Each row below holds a small network's activations on one input, seen along a few directions.
Each table varies a few parts of the input and shows all the possible inputs, shuffled.
A made-up example of a description, with smaller parts first: ring(8) and (point or ring(9) or (values(3) and line(4))).
Shared parts are said once, and a part with two or three values counts as separate values.
(in the rows, 128 means zero)

Other details of the inputs vary at random and push rows far along two fixed directions, the same in every table; ignore that.

Table:
R1: [ 90 148 144  99 140 101 152  95 145 114  48 142]
R2: [145 119 126 122 110 158 136 142 135 107 116 138]
R3: [183 103 124 136 112 169  87 169 129 143 206 105]
R4: [ 98 144 128 142 143  90 137  91 125 138 131 150]
R5: [149 111 122 121 104 156 135 154 131 117 107 133]
R6: [ 83 141 132 127 140  91 132  91 145 132 105 126]
R7: [100 139 142 132 146  98 146  97 126 146 107 141]
R8: [110 120 122 144 166 112  98  90 136 129 208 112]
R9: [136 114 111 163 115 137 113 131 126 136 199 129]
R10: [137 136 147 111 100 167 153 157 116 113  35 133]
R11: [153 131 141  85 107 159 129 142  90 127  41 137]
R12: [159 113 138 129 121 146 151 150 114 127  99 138]
R13: [ 64 162 134 112 179  60 124  59 126 120  91 131]
R14: [136 133 113 138 131 108  86 119 135 135 207 122]
R15: [153 110 127 126 107 154 136 158 130 115 104 121]
R16: [139 124 140 122 107 168 139 146 131 124 100 126]
R17: [173  96 116 144 125 187  99 155 113 119 205 116]
R18: [127 127 121 149 116 145 119 123 142 114 175 125]
R19: [101 133 111 158 152  87 111  81 167 109 203 119]
R20: [127 117 116 151 132 108 123 118 137 127 169 126]
R21: [ 94 138 138 128 132  96 140 103 125 142 106 135]
R22: [103 140 133 114 153  90 107  75 126 138 127 121]
R23: [156 128 124 123 121 152 109 179 125 127 169 129]
R24: [111 141 146  95 150 130 139 145 119 129  66 136]
R25: [155 117 133 122  97 177 147 164 116 141 106 115]
R26: [161  99 136 120 104 166 143 166 116 134 109 130]
R27: [106 142 116 121 132 100 144 101 134 126 114 136]
R28: [ 95 144 124 130 126 103 130 104 136 123 114 133]
R29: [107 145 128 121 150  85 105  79 122 129 126 120]
R30: [112 133 131 126 143  96 146 100 125 130 109 154]
R31: [166 117 137 116 124 181 131 195 109 117 111 121]
R32: [174 112 140 138 102 178 147 174 101 137 105 131]
R33: [146 126 139 114  94 167 149 171 112 124  38 125]
R34: [ 66 149 133 113 156  58 142  68 153 123  86 134]
R35: [143 119 109 164 118 141 119 136 136 133 198 104]
R36: [126 118 113 168 127 116 112 121 134 137 198 117]
R37: [137 128 139  95 110 149 163 145 120 132  45 131]
R38: [102 136 112 146 169 100 101 110 145 123 211 129]
R39: [132 116 132 137 143 119 138 115 134 138 143 137]
R40: [110 129 117 133 133  94 132 104 131 127 137 144]
R41: [122 148 128 121 143 105 113 147 133 128 137 125]
R42: [165 110 123 136 129 163  99 185 137 138 205 112]
R43: [161 125 124 132 120 137  95 152 125 133 165 111]
R44: [115 145 131 106 125 110 159 119 125 123  54 131]
R45: [132 134 119 131 108 144 140 135 121 134 126 127]
Each input here is: values(3) and (ring(5) or (values(2) and line(5))).
Question: Changing only the values(3) part turns R27 into R37. The same change can be made to R14. Which row results?
Answer: R3
Question: Change only the ring(5) part in R29. List by row number the other rows that result.
Answer: R13, R31, R41, R43
Question: Change only the values(2) part in R6. List by row number the other rows that result.
Answer: R34

Table:
R46: [118 138 123 138 137 112 122 144 138 134 160 139]
R47: [128 140 143 120 131 112 150 134 113 146  80 142]
R48: [143 124 104 151 120 136  90 150 155 122 238 107]
R49: [110 148 124 129 115 107 143 128 115 138  95 135]
R50: [123 127 150 112 137 114 148 123 112 149  80 139]
R51: [ 95 152 110 140 126  78 109  99 148 131 153 122]
R52: [116 149 140 101 146 120 130 147 129 116  83 130]
R53: [148 123 123 115 105 143 117 123 109 122  99 128]
R54: [126 132 138 117 137 116 145 116 106 143  88 142]
R55: [115 147 138  91 152 125 129 128 123 117  72 133]
R56: [112 116 112 169 122 121 150 109 166 118 170 125]
R57: [110 114 136 136 122 129 170 108 149 119  82 127]
R58: [134 120 146 113 137 151 134 150 118 139  99 133]
R59: [120 141 135  96 149 121 122 125 119 107  87 142]
R60: [120 142 139  94 130 125 121 116 121 112  80 136]
R61: [129 121 120 147 130 120 119 103 118 139 169 120]
R62: [ 98 133 124 134 163  86 113  88 129 127 168 145]
R63: [159 103 133 143 111 164 124 147 111 144 146 112]
R64: [ 95 139 126 124 166  88 123  89 133 134 145 137]
R65: [134 131 139 118 132 117 142 117 102 138  82 156]
R66: [129 127 114 135 125 120 105 100 132 130 161 110]
R67: [ 87 154 113 131 164  71 107 115 154 116 175 127]
R68: [117 151 138  99 127 124 126 134 132 120  84 123]
R69: [172 113 123 134  91 177 113 169 123 134 142 107]
R70: [178 100 127 140  96 176 123 153  95 131 146 128]
R71: [153 112 134 121 123 165 106 151 133 126 153 104]
R72: [145 114 128 138 115 147 103 126 133 136 156 103]
R73: [ 96 145 114 150 148  60 128 101 139 147 177 140]
R74: [138 107 126 137 101 157 165 124 130 104  93 147]
R75: [106 124 105 171 112 115 151 118 167 114 172 134]
R76: [159 119 132 142 102 166 132 160 110 142 132 120]
R77: [168 102 136 119 131 180 111 183 125 120 150 108]
R78: [116 142 136  90 133 124 127 117 123 118  78 124]
R79: [117 137 130 139 148 119 121 132 133 137 158 132]
R80: [164  89 121 147  94 192 161 152 135 113 129 124]
Question: Changing only one part turns R66 into R72. The same change can be made to R54. Which row results?
Answer: R50
Question: What is each input in this table made of?
Answer: line(5) and (point or ring(6))
Question: Change only the line(5) part in R49. List by row number the other rows that result.
Answer: R61, R63, R70, R76
Question: Change only the line(5) part in R75. List by row number the other rows that result.
Answer: R56, R57, R74, R80

Table:
R81: [140 116 129 130 136 152 113 143 140 120 157 109]
R82: [101 144 123 136 155  72 100  89 135 149 175 120]
R83: [113 163 150  83 127 114 142 135  91 139  19 146]
R84: [147 133 122 129 119 151 104 165 127 125 159 118]
R85: [141 139 145  87 107 151 135 171 117 128  46 125]
R86: [ 67 159 127 129 152  64 152  83 152 122  97 142]
R87: [177  97 128 137  86 190 141 162 107 133 112 126]
R88: [172  96 127 134 127 174 110 148 116 129 184 122]
R89: [118 126 130 143 128 113 146 117 124 138 119 141]
R90: [ 90 137 116 150 135  86 125  78 158 116 164 126]
R91: [147 120 131 112  88 170 150 149 122 113  62 124]
R92: [178  92 117 152  91 182 123 146 117 132 164 115]
R93: [127 129 135 106 138 142 127 130 131 111 104 133]
R94: [ 94 146 145 103 157  93 136  92 117 135  65 130]
R95: [123 123 106 162 162  87  89  95 141 134 248 125]
R96: [149 114 107 150 137 136  97 144 148 116 227 117]
R97: [153 112 133 128 100 174 156 185 128 124 101 135]
R98: [ 66 157 132 132 159  52 157  73 134 141  99 153]
Question: What is each input in this table made of?
Answer: values(2) and (line(4) or ring(5))
Question: Changing only the values(2) part turns R95 into R96. The same change can be made to R98. Which row results?
Answer: R97
Question: Change only the ring(5) part in R94. List by row number the other rows that result.
Answer: R82, R83, R88, R95
Question: Change only the line(4) part in R86. List by row number the other rows that result.
Answer: R90, R91, R97
